Each row below holds a small network's activations on one input, seen along a few directions.
In each table, some parts of the input vary, and every possible input appears once, in random order.
A made-up example of a description, with smaller parts first: one of 6 places along a line, together with either a single point or one of 11 places along a line or (one of 3 separate values, together with one of 8 places around a ring).
Shared parts are said once, and a part with two or three values counts as separate values.
In the rows, zero is written as 128.

Other details of the inputs shift rows strongly along three fixed directions, in all tables alike. That doesn't count.

Rows:
r1: [107 135 101 170 121 146 125 108 180 162 141 108]
r2: [158 115 204 123 129 133 118 161  96 100 107 122]
r3: [103 128  92 202 120  75 130 112 193 146 182 124]
r4: [207 160 117  72  87 163  93 152 128  76 187 234]
r5: [144 146 173 150  79 141 100 161 122 100 119 116]
r6: [133 137 178 175  74 154 105 154 136 133 165 133]
r7: [105 126 105 112 152 130 156 137 107 102  78  90]
r8: [117 117 126 120 158 107 143 105 131 162 132 111]
r9: [102 139 105 154 109 130 148 106 164 129 135  96]
r10: [ 95 134 126 134 129 137 158 101 142 145 108 120]
r11: [111 130  87 203 124  77 113 113 202 148 169 123]
r12: [160 124 195 120 123 119  93 158  94 134 122 133]
r13: [ 99 121 126  92 171 138 165 132  85 118  53 114]
r14: [175 140  46  43 144 138 145 117 137  65 159 190]
r15: [103 121 105 121 164 144 151 142 106 130  91 103]
r16: [103 136 122 135 133 139 141 103 150 148  95 119]
r17: [110 122 110 141 135 127 118  94 146 170 130 116]
r18: [139 132 175 129  78 107 102 158 106 108 149 117]
r19: [132 129 129 134 155 123 140 101 156 144 108 100]
r20: [148 127 189 171  87 151 107 138 124 132 155 133]
r21: [124 127 134 133 152 120 157 101 146 141 119 101]
r22: [180 155  41  87 104 140 121  86 205  95 203 196]
r23: [101 120 115 142 130 125 134  92 140 167 145 118]
r24: [120 113 117 102 190 139 159 135  71 121  63 101]
r25: [141 121 165 154 130  84 107 198  83  85 121 141]
r26: [ 96 112 104 110 149 112 133 128 117 140 116 108]
r27: [137 128 176 137  81 134  88 154 107 137 130 140]
r28: [128 130 177 140  78 121  97 155 112 132 160 135]
r29: [130 111 179 116 102 134 103 169  76 118 115 138]
r30: [121 106 126  68 208 106 155 141  60 131  65 104]
r31: [124 127 113 152 146 141 132 101 147 155 114 106]
r32: [ 94 121 108 146 108 123 134  95 157 168 152 120]
r33: [174 135  58  37 173 165 151 114 101  85 137 212]
Description of these inputs: one of 3 separate values, together with either a single point or (one of 2 separate values, together with one of 5 places along a line).
Q: Start at r18 and move only the place on the line of 5, one step at a time. The first step leads to r28. Which rows follow, in order?
A: r32, r23, r8
Q: Change only the choice among 3 separate values in r26. List by row number the other rows that result.
A: r4, r28
Q: Change only the choice among 3 separate values in r15. List by row number the other rows that result.
A: r1, r6
Q: Change only the place on the line of 5 in r24. List by row number the other rows that result.
A: r2, r7, r13, r15
